Each row below holds a small network's activations on one record, seen along a few directions.
Each row is followed by the record's values for the fields W, F, N, U, S, G, K.
A field that a record lacks is left out.
The largest differences between rows may come from other fields.
In the rows, zero is written as 500.
Strong random noise was added to every row along 2 fixed directions; ignore it. To show where, here is one row again and again, with new noise each time:
[439 372 573 525 563 543 536 674 549 275 492 532 566 597 447 505 569 636
 442 399 450 555 640 606]
[430 407 552 487 554 530 526 617 517 346 483 529 542 551 480 493 543 573
 463 435 487 514 577 557]
[455 333 571 619 563 580 536 804 611 159 499 523 638 685 379 556 644 806
 389 333 358 630 730 663]
[417 354 687 339 613 454 589 436 467 379 505 575 398 471 556 354 392 264
 551 484 637 460 599 629]

[311 367 567 356 666 503 605 624 486 300 438 603 519 529 534 431 526 425
 467 472 542 449 537 489] -> {W: w2, F: f2, N: n2, U: u1, S: s2, G: g1, K: k2}
[570 640 329 689 382 538 423 591 554 574 520 391 647 547 436 668 644 783
 445 459 363 595 419 413] -> {W: w2, S: s2, G: g1, K: k1}
[342 616 315 350 418 475 487 479 360 682 436 522 617 430 586 600 587 515
 446 722 595 353 286 207] -> {W: w1, S: s2, G: g1, K: k3}
[493 603 377 584 533 577 438 557 532 585 480 434 565 463 497 577 607 602
 475 449 440 460 350 364] -> {W: w2, F: f1, N: n2, U: u1, S: s2, G: g1, K: k1}
[663 638 430 620 348 475 443 385 498 675 559 415 510 495 475 597 479 580
 528 550 448 585 443 446] -> {W: w2, S: s2, G: g1, K: k1}
[276 480 365 440 528 538 546 736 450 382 396 543 673 548 492 598 676 691
 369 533 472 478 404 277] -> {W: w2, F: f2, N: n1, U: u1, S: s2, G: g2, K: k3}
[375 375 566 425 594 496 576 512 499 346 510 572 519 507 531 470 488 421
 483 478 551 432 575 575] -> {W: w1, S: s1, G: g1, K: k3}
[523 617 337 605 453 581 390 540 508 610 500 445 575 461 465 600 610 665
 463 491 406 469 369 370] -> {W: w2, F: f2, N: n1, U: u1, S: s1, G: g2}
[435 734 200 603 353 578 384 645 452 677 468 400 758 526 468 777 746 859
 386 632 376 482 277 195] -> {W: w1, S: s2, G: g1, K: k1}
[528 379 702 403 495 404 630 290 470 415 680 547 424 526 537 486 409 243
 533 586 596 569 721 742] -> {W: w2, S: s1, G: g1, K: k2}
[558 645 353 584 530 606 362 616 510 684 299 419 402 413 515 464 478 594
 548 382 406 403 185 253] -> {W: w2, F: f2, N: n1, U: u2, S: s2, G: g1, K: k1}
[454 576 358 502 526 559 435 525 500 575 481 481 558 440 537 576 581 564
 481 477 475 401 332 357] -> {W: w2, F: f1, N: n2, U: u1, S: s1, G: g1, K: k2}
[337 334 555 453 583 514 596 628 519 231 521 598 620 594 484 543 566 572
 412 472 485 488 646 574] -> {W: w1, S: s1, G: g1, K: k3}
[474 419 599 483 601 474 562 517 528 400 499 499 445 514 506 417 464 384
 513 447 521 519 586 621] -> {W: w1, S: s2, G: g2, K: k1}
[465 345 664 452 514 396 654 483 509 301 578 549 509 599 471 472 476 405
 481 549 564 652 751 683] -> {W: w2, S: s2, G: g2, K: k3}
[486 556 456 469 481 490 481 476 466 611 455 474 489 453 528 486 491 467
 521 563 557 441 422 428] -> {W: w1, S: s2, G: g1, K: k3}
[546 742 366 476 255 436 427 267 336 843 618 419 612 429 543 695 521 516
 519 780 564 508 381 318] -> {W: w2, S: s2, G: g2, K: k1}
[621 555 473 553 307 503 478 449 446 591 609 491 606 565 461 670 570 642
 458 660 459 570 605 523] -> {W: w2, S: s1, G: g1, K: k2}
[572 507 544 519 403 432 540 420 481 525 611 480 584 560 480 586 519 539
 501 593 532 613 621 560] -> {W: w2, S: s2, G: g1, K: k3}
[601 593 463 575 334 431 506 397 484 586 662 436 601 559 448 665 570 589
 468 637 476 681 582 525] -> {W: w2, S: s2, G: g2, K: k1}
[308 459 500 337 556 513 551 641 401 435 391 572 569 513 543 500 550 501
 461 571 565 427 441 346] -> {W: w2, F: f2, N: n2, U: u2, S: s2, G: g1, K: k3}
[427 408 665 355 582 461 573 460 449 411 524 579 437 509 534 419 418 326
 518 544 585 485 613 588] -> {W: w2, F: f2, N: n2, U: u1, S: s1, G: g2, K: k2}
[372 296 679 386 707 476 642 611 518 243 443 578 434 550 513 361 456 348
 494 411 546 512 619 618] -> {W: w2, F: f1, N: n2, U: u2, S: s2, G: g2, K: k2}
[627 543 506 569 422 493 447 410 541 581 585 479 487 508 457 496 496 517
 510 544 478 534 594 605] -> {W: w1, S: s1, G: g2, K: k1}
[693 476 494 765 493 564 430 609 661 439 477 428 460 571 372 454 501 690
 495 311 325 603 598 648] -> {W: w1, S: s2, G: g2, K: k1}
[358 416 476 508 512 505 557 657 511 320 500 540 662 605 456 575 617 671
 397 521 456 535 602 503] -> {W: w1, S: s2, G: g2, K: k3}
[686 583 396 675 319 520 402 434 539 632 509 446 480 495 436 535 478 646
 516 485 407 524 466 488] -> {W: w2, S: s1, G: g2, K: k3}
[535 424 621 480 643 552 506 508 535 435 477 532 364 463 515 370 420 354
 559 367 505 463 521 597] -> {W: w2, F: f2, N: n2, U: u2, S: s1, G: g1, K: k1}
[489 625 384 485 438 530 425 505 459 656 469 465 571 460 524 572 570 572
 503 567 520 458 369 350] -> {W: w2, F: f1, N: n1, U: u1, S: s1, G: g1, K: k3}
[424 608 365 480 413 510 445 514 416 591 474 485 596 491 522 614 558 608
 441 613 465 446 383 341] -> {W: w1, S: s1, G: g2, K: k2}
[538 317 665 538 569 526 569 689 590 224 535 572 550 675 409 500 547 638
 435 424 431 614 794 724] -> {W: w2, F: f1, N: n1, U: u2, S: s1, G: g1, K: k2}
[570 513 501 593 585 607 417 676 571 466 336 469 388 493 479 391 464 578
 532 280 381 474 386 467] -> {W: w2, F: f2, N: n1, U: u2, S: s1, G: g1, K: k1}
[664 555 517 628 499 531 411 455 593 579 502 425 382 452 463 413 428 500
 567 370 456 531 479 578] -> {W: w2, F: f1, N: n2, U: u1, S: s1, G: g2, K: k1}
[577 497 537 629 546 593 450 611 573 440 517 439 507 548 447 544 550 639
 493 381 390 560 556 598] -> {W: w2, F: f1, N: n1, U: u2, S: s1, G: g1, K: k1}
[525 514 542 438 560 467 506 398 491 578 527 501 427 442 542 456 451 332
 560 523 569 489 481 514] -> {W: w2, F: f1, N: n1, U: u1, S: s2, G: g1, K: k1}
[546 573 421 537 363 434 480 401 468 603 527 453 531 478 503 536 492 535
 508 573 506 531 450 449] -> {W: w2, S: s2, G: g2, K: k3}
[528 579 406 575 419 509 419 503 514 590 470 460 522 484 476 530 489 616
 504 506 457 476 418 427] -> {W: w1, S: s1, G: g2, K: k3}
[390 503 460 422 536 507 507 501 438 502 458 526 507 463 565 530 477 443
 484 539 516 385 395 415] -> {W: w1, S: s1, G: g1, K: k2}
[503 542 487 489 409 431 531 425 466 567 547 465 561 509 496 567 507 515
 501 596 550 584 510 454] -> {W: w2, S: s2, G: g2, K: k3}
[548 573 438 527 443 547 438 573 484 574 500 489 576 533 480 603 573 653
 466 558 447 500 477 428] -> {W: w2, F: f1, N: n1, U: u2, S: s1, G: g1, K: k2}
[426 494 454 405 626 522 493 525 484 541 374 541 421 412 569 392 447 382
 541 441 532 350 324 363] -> {W: w2, F: f1, N: n2, U: u2, S: s2, G: g1, K: k2}
[630 731 353 534 408 536 331 336 464 875 487 422 413 328 544 488 461 437
 587 559 538 391 253 342] -> {W: w2, F: f1, N: n2, U: u2, S: s1, G: g2, K: k1}
[408 398 571 449 656 526 544 603 528 375 423 526 473 498 522 408 491 430
 522 390 520 463 499 534] -> {W: w2, F: f1, N: n2, U: u2, S: s2, G: g1, K: k3}
[382 526 482 403 496 502 524 611 416 485 472 533 624 557 509 609 584 596
 444 618 515 500 481 366] -> {W: w2, F: f1, N: n1, U: u2, S: s2, G: g1, K: k2}
[501 540 502 444 420 418 548 370 455 577 616 477 586 504 534 589 536 450
 513 630 589 566 549 494] -> {W: w2, S: s2, G: g1, K: k3}
[402 564 461 348 581 518 461 442 421 648 375 485 381 340 630 401 437 301
 586 481 615 310 243 346] -> {W: w2, F: f1, N: n2, U: u2, S: s1, G: g1, K: k3}
[603 634 334 649 451 562 379 540 536 665 394 404 458 449 482 513 499 616
 513 438 394 448 301 367] -> {W: w1, S: s2, G: g1, K: k1}
[596 521 470 712 431 561 434 590 595 438 581 430 578 598 389 617 586 756
 439 435 334 612 631 632] -> {W: w1, S: s1, G: g2, K: k1}

Which values does each new row have?
[509 558 471 565 477 536 456 506 500 532 531 448 527 505 496 580 515 566
 487 507 443 490 481 515] -> {W: w1, S: s1, G: g1, K: k1}
[517 378 675 378 603 419 599 396 492 446 461 560 292 473 551 301 328 198
 569 503 617 462 580 628] -> {W: w1, S: s2, G: g1, K: k2}
[397 263 732 407 720 477 639 624 562 212 456 574 421 564 496 335 453 362
 521 362 561 539 689 682] -> {W: w2, F: f1, N: n2, U: u2, S: s2, G: g2, K: k3}
[618 431 624 442 466 413 553 256 495 548 550 545 339 442 541 378 308 254
 604 502 616 487 566 612] -> {W: w2, S: s1, G: g1, K: k3}
[528 368 710 508 460 431 617 469 536 287 699 515 614 660 438 592 543 554
 480 526 520 717 863 792] -> {W: w2, S: s1, G: g1, K: k3}
[268 490 426 359 504 488 539 569 400 446 445 556 626 499 567 582 563 535
 433 595 553 397 407 349] -> {W: w1, S: s1, G: g1, K: k3}
[679 502 540 671 373 478 474 446 572 482 626 434 521 589 412 568 508 602
 500 469 409 668 680 698] -> {W: w2, S: s1, G: g2, K: k1}
[489 392 563 508 580 495 556 539 567 358 547 532 496 549 473 460 527 491
 479 426 485 541 623 609] -> {W: w2, F: f1, N: n2, U: u1, S: s2, G: g2, K: k2}
[553 622 380 560 387 513 433 420 472 651 508 449 551 448 525 564 517 551
 516 511 483 487 373 411] -> {W: w2, S: s1, G: g1, K: k3}
[620 557 483 537 367 430 491 365 484 574 578 496 473 497 468 546 441 491
 516 568 487 578 496 506] -> {W: w2, S: s1, G: g2, K: k2}
[514 800 159 634 224 543 350 517 416 769 540 375 784 487 496 836 705 867
 422 632 393 530 251 193] -> {W: w2, S: s1, G: g1, K: k3}
[460 510 413 540 465 520 467 551 496 476 472 509 545 508 488 541 520 604
 440 497 435 460 452 452] -> {W: w1, S: s1, G: g2, K: k2}
[377 599 432 462 436 520 479 577 421 529 499 482 674 541 509 648 611 639
 435 625 490 484 451 382] -> {W: w1, S: s1, G: g1, K: k1}
[428 524 418 546 423 544 484 707 491 403 510 525 734 651 434 707 666 826
 373 580 392 556 577 431] -> {W: w1, S: s1, G: g1, K: k2}
[588 611 375 573 375 522 404 462 493 667 513 459 533 488 476 577 533 617
 474 583 438 469 435 426] -> {W: w1, S: s1, G: g2, K: k2}
[488 409 424 641 526 577 496 763 598 320 364 511 552 598 409 504 577 769
 410 345 356 512 517 469] -> {W: w1, S: s2, G: g1, K: k3}
[604 494 505 678 464 551 446 558 598 449 534 435 495 561 413 524 523 655
 481 403 371 573 603 640] -> {W: w1, S: s1, G: g2, K: k1}
[422 652 303 600 391 588 408 700 484 527 476 430 746 586 450 736 716 877
 378 550 358 526 416 331] -> {W: w1, S: s1, G: g1, K: k1}
[400 410 543 455 634 556 531 646 502 352 431 539 480 530 521 487 510 495
 470 402 458 453 488 513] -> {W: w2, F: f1, N: n2, U: u2, S: s1, G: g1, K: k2}
[552 444 620 512 551 467 520 462 531 469 487 481 382 500 491 376 392 371
 547 451 517 526 583 641] -> {W: w1, S: s2, G: g2, K: k1}
[592 543 596 464 421 389 530 271 473 610 660 455 476 485 515 523 445 341
 564 606 597 623 612 615] -> {W: w2, S: s2, G: g2, K: k1}
[360 538 458 334 507 446 551 435 380 594 482 527 515 443 585 526 505 363
 480 677 616 409 407 351] -> {W: w1, S: s2, G: g2, K: k2}
[398 479 458 513 576 601 474 720 499 400 382 499 552 517 501 512 587 633
 459 383 438 450 421 420] -> {W: w2, F: f2, N: n2, U: u2, S: s1, G: g1, K: k3}
[400 489 530 393 533 495 508 497 440 503 450 550 492 461 545 443 461 422
 522 530 577 423 464 436] -> {W: w2, F: f2, N: n2, U: u1, S: s1, G: g2, K: k3}
